arr =
[[106 139 110 111 105 111 131 132 136 112 140]
 [149 115 137 148 141 152 132 118 125 128 114]
 [144 106 110 150 136 147 106 105 137 105 106]
 [116 148 111 135 111 139 152 146 142 113 147]
 [148 115 135 149 142 151 133 115 118 131 113]
 [142 110 142 125 139 126 105 115 125 142 112]
 [124 147 119 134 113 132 150 147 152 120 143]
 [106 113 110 107 107 127 119 109 110 112 115]]
Indices start at 1.
row 1 col 1	106
row 3 col 6	147
row 2 col 1	149
row 2 col 4	148
row 2 col 2	115
row 1 col 5	105
row 8 col 8	109
row 7 col 9	152
row 8 col 3	110
row 3 col 2	106
row 1 col 11	140
row 8 col 4	107
row 2 col 9	125
row 7 col 7	150
row 6 col 9	125
row 8 col 5	107
row 3 col 11	106
row 1 col 6	111
row 6 col 7	105
row 6 col 1	142
row 3 col 10	105
row 6 col 6	126
row 6 col 5	139
row 8 col 2	113
row 7 col 1	124
row 1 col 9	136
row 8 col 9	110
row 2 col 7	132
row 5 col 8	115

B =
[[129 128 128 146 132 131 129 128 129 132 128 127 128 130]
 [128 128 130 154 128 128 128 128 128 129 128 130 128 129]
 [127 127 129 147 131 131 128 127 128 130 129 127 128 131]
 [128 128 130 156 128 128 128 129 128 129 128 128 128 129]
 [126 129 129 150 129 130 128 127 127 128 129 127 128 131]
 [128 128 131 146 133 128 128 129 128 130 129 130 129 131]
 [131 129 131 150 129 129 128 129 130 129 128 130 128 131]
 [128 128 129 143 133 128 128 128 128 134 129 132 128 129]
 [130 129 129 156 129 129 128 130 130 129 128 129 128 130]
 [129 128 128 143 130 129 129 127 129 133 128 133 128 130]
 [128 128 129 144 136 129 128 129 128 133 129 129 129 130]
 [129 128 129 144 130 128 128 128 129 132 128 136 128 129]
 [130 128 129 152 130 129 128 129 130 130 128 129 128 130]
 [131 129 128 143 137 131 129 131 129 133 130 131 129 129]
 [128 128 129 142 135 129 129 128 127 133 132 130 129 129]
 [128 128 129 142 135 130 129 128 128 133 130 129 129 129]]
Indices start at 1.
(1, 1)	129
(13, 2)	128
(13, 10)	130
(4, 10)	129
(16, 14)	129
(6, 3)	131
(4, 6)	128
(10, 2)	128
(8, 7)	128
(9, 13)	128
(3, 13)	128
(5, 6)	130
(15, 11)	132
(6, 1)	128
(4, 11)	128
(15, 6)	129
(4, 5)	128
(6, 12)	130
(10, 7)	129
(8, 9)	128
(15, 7)	129
(14, 14)	129
(5, 4)	150
(9, 3)	129
(12, 3)	129
(7, 4)	150
(7, 5)	129
(4, 2)	128
(16, 5)	135
(10, 1)	129
(7, 12)	130
(14, 10)	133
(12, 4)	144
(3, 6)	131
(15, 13)	129
(11, 8)	129

m =
[[141 108 142 149 144 109 122 135 135 119 151 144 124 114 126]
 [149 115 146 114 137 121 124 143 151 132 111 138 136 128 150]
 [104 106 102 135 111 111 104 102 105 123 146 102 112 137 111]
 [110 150 118 105 106 149 131 121 129 126 102 118 133 138 120]
 [108 104 128 107 111 109 104 121 143 118 114 129 134 128 144]
 [118 111 101 151 126 120 107 102 101 134 151 101 118 139 104]
 [143 147 127 152 135 148 144 132 113 136 152 121 113 113 113]
 [132 114 141 106 116 125 122 144 131 115 114 136 146 131 130]
 [140 106 120 147 153 105 106 118 122 151 147 113 147 151 130]]
Indices start at 1.
row 1 col 1	141
row 6 col 9	101
row 2 col 14	128
row 4 col 7	131
row 1 col 15	126
row 8 col 14	131
row 4 col 4	105
row 1 col 11	151
row 9 col 14	151
row 7 col 12	121
row 1 col 6	109
row 9 col 3	120
row 8 col 7	122
row 8 col 9	131
row 2 col 13	136
row 3 col 12	102
row 4 col 2	150
row 7 col 13	113
row 5 col 15	144
row 7 col 4	152
row 4 col 8	121
row 6 col 6	120
row 4 col 15	120
row 3 col 10	123
row 7 col 1	143
row 9 col 1	140
row 1 col 8	135
row 5 col 14	128
row 3 col 13	112
row 2 col 1	149
row 5 col 8	121
row 2 col 4	114
row 7 col 10	136
row 5 col 4	107
row 2 col 12	138
row 4 col 9	129

x =
[[141, 128, 130, 155],
 [137, 128, 134, 155],
 [145, 128, 130, 151],
 [147, 149, 130, 128],
 [134, 128, 136, 155],
 [133, 128, 136, 155],
 [129, 145, 150, 130]]
Rows and columns are counted from 1.
(1, 1) = 141
(1, 4) = 155
(2, 1) = 137
(3, 2) = 128
(5, 2) = 128
(5, 3) = 136
(7, 1) = 129
(5, 4) = 155
(4, 3) = 130
(7, 2) = 145
(3, 3) = 130
(1, 2) = 128
(4, 1) = 147
(4, 4) = 128

data =
[[115 149 130 149]
 [136 123 120 131]
 [141 121 117 128]
 [120 141 126 140]
 [134 125 118 125]
 [139 119 139 119]
 [130 124 130 126]
 [123 131 136 131]
 [112 138 148 126]
 [128 113 109 153]
 [137 119 139 119]
 [134 125 120 126]
 [128 128 128 127]
 [135 119 136 120]
 [120 133 139 130]
 [128 128 128 128]]
Indices start at 1.
(1, 1) = 115
(7, 1) = 130
(7, 2) = 124
(5, 4) = 125
(6, 1) = 139
(10, 2) = 113
(9, 3) = 148
(13, 2) = 128
(15, 1) = 120
(15, 4) = 130
(8, 1) = 123
(16, 1) = 128
(2, 3) = 120
(11, 3) = 139
(7, 3) = 130
(12, 2) = 125
(5, 2) = 125
(10, 4) = 153
(11, 1) = 137
(1, 4) = 149
(11, 2) = 119
(13, 1) = 128
(14, 2) = 119
(8, 4) = 131
(15, 3) = 139

X =
[[125 153 117 115 134 132]
 [108 142 116 138 118 125]
 [118 128 115 143 138 110]
 [127 130 129 105 120 142]
 [127 135 149 130 119 110]
 [125 152 113 115 123 128]]
Indices start at 1.
(1, 1) => 125
(3, 3) => 115
(1, 2) => 153
(3, 1) => 118
(5, 3) => 149
(6, 2) => 152
(4, 4) => 105
(6, 3) => 113
(6, 5) => 123
(2, 4) => 138
(5, 4) => 130

M =
[[141 127 130 136 139 138 151 142 125 132 149 138 135 125 143]
 [119 107 138 106 111 107 110 113 114 107 109 114 132 125 127]
 [132 120 144 117 111 115 148 130 141 124 123 109 130 139 117]
 [145 131 122 126 115 113 147 146 137 124 139 131 124 132 126]
 [129 135 132 117 110 134 105 147 138 136 108 111 138 139 138]
 [124 126 132 110 127 126 126 121 140 130 117 123 140 138 141]
 [132 134 121 131 121 108 108 103 125 129 133 124 122 137 116]
 [127 127 139 145 139 141 146 134 132 146 152 126 140 143 131]
 [142 152 125 125 122 144 143 142 128 128 117 125 125 132 122]]
Rows and columns are counted from 1.
row 1 col 1 = 141
row 8 col 6 = 141
row 4 col 10 = 124
row 8 col 7 = 146
row 8 col 9 = 132
row 7 col 15 = 116
row 4 col 7 = 147
row 3 col 12 = 109
row 9 col 2 = 152
row 6 col 5 = 127
row 1 col 5 = 139
row 2 col 12 = 114
row 1 col 4 = 136
row 1 col 8 = 142
row 6 col 6 = 126
row 1 col 2 = 127
row 4 col 6 = 113
row 5 col 8 = 147
row 6 col 10 = 130
row 3 col 15 = 117
row 9 col 7 = 143
row 9 col 1 = 142
row 4 col 14 = 132
row 4 col 3 = 122
row 3 col 6 = 115
row 1 col 10 = 132
row 2 col 5 = 111
row 5 col 15 = 138
row 2 col 11 = 109
row 6 col 14 = 138
row 9 col 11 = 117
row 5 col 12 = 111
row 2 col 4 = 106
row 8 col 4 = 145
row 2 col 6 = 107
row 2 col 1 = 119

A =
[[124 150 117 113 145]
 [120 117 140 140 135]
 [127 116 134 118 122]
 [104 115 118 141 142]
 [115 121 138 140 148]
 [117 123 128 137 153]]
Rows and columns are counted from 1.
row 1 col 1 => 124
row 1 col 2 => 150
row 3 col 1 => 127
row 6 col 1 => 117
row 2 col 1 => 120
row 3 col 2 => 116
row 6 col 4 => 137
row 6 col 2 => 123
row 2 col 5 => 135
row 4 col 1 => 104

W =
[[137 126 109 122 118 144 132 144]
 [124 126 139 140 144 106 131 106]
 [119 123 136 122 125 125 108 128]]
Rows and columns are counted from 1.
row 1 col 1 => 137
row 3 col 1 => 119
row 3 col 7 => 108
row 3 col 6 => 125
row 1 col 6 => 144
row 2 col 4 => 140
row 2 col 1 => 124
row 2 col 7 => 131
row 3 col 5 => 125

a =
[[138 140 102 119 124 143 111 136 124 121 110 131]
 [137 134 112 116 120 127 128 128 128 113 120 118]]
Rows and columns are counted from 1.
(1, 1) = 138
(2, 2) = 134
(2, 9) = 128
(2, 1) = 137
(2, 6) = 127
(1, 11) = 110
(2, 5) = 120
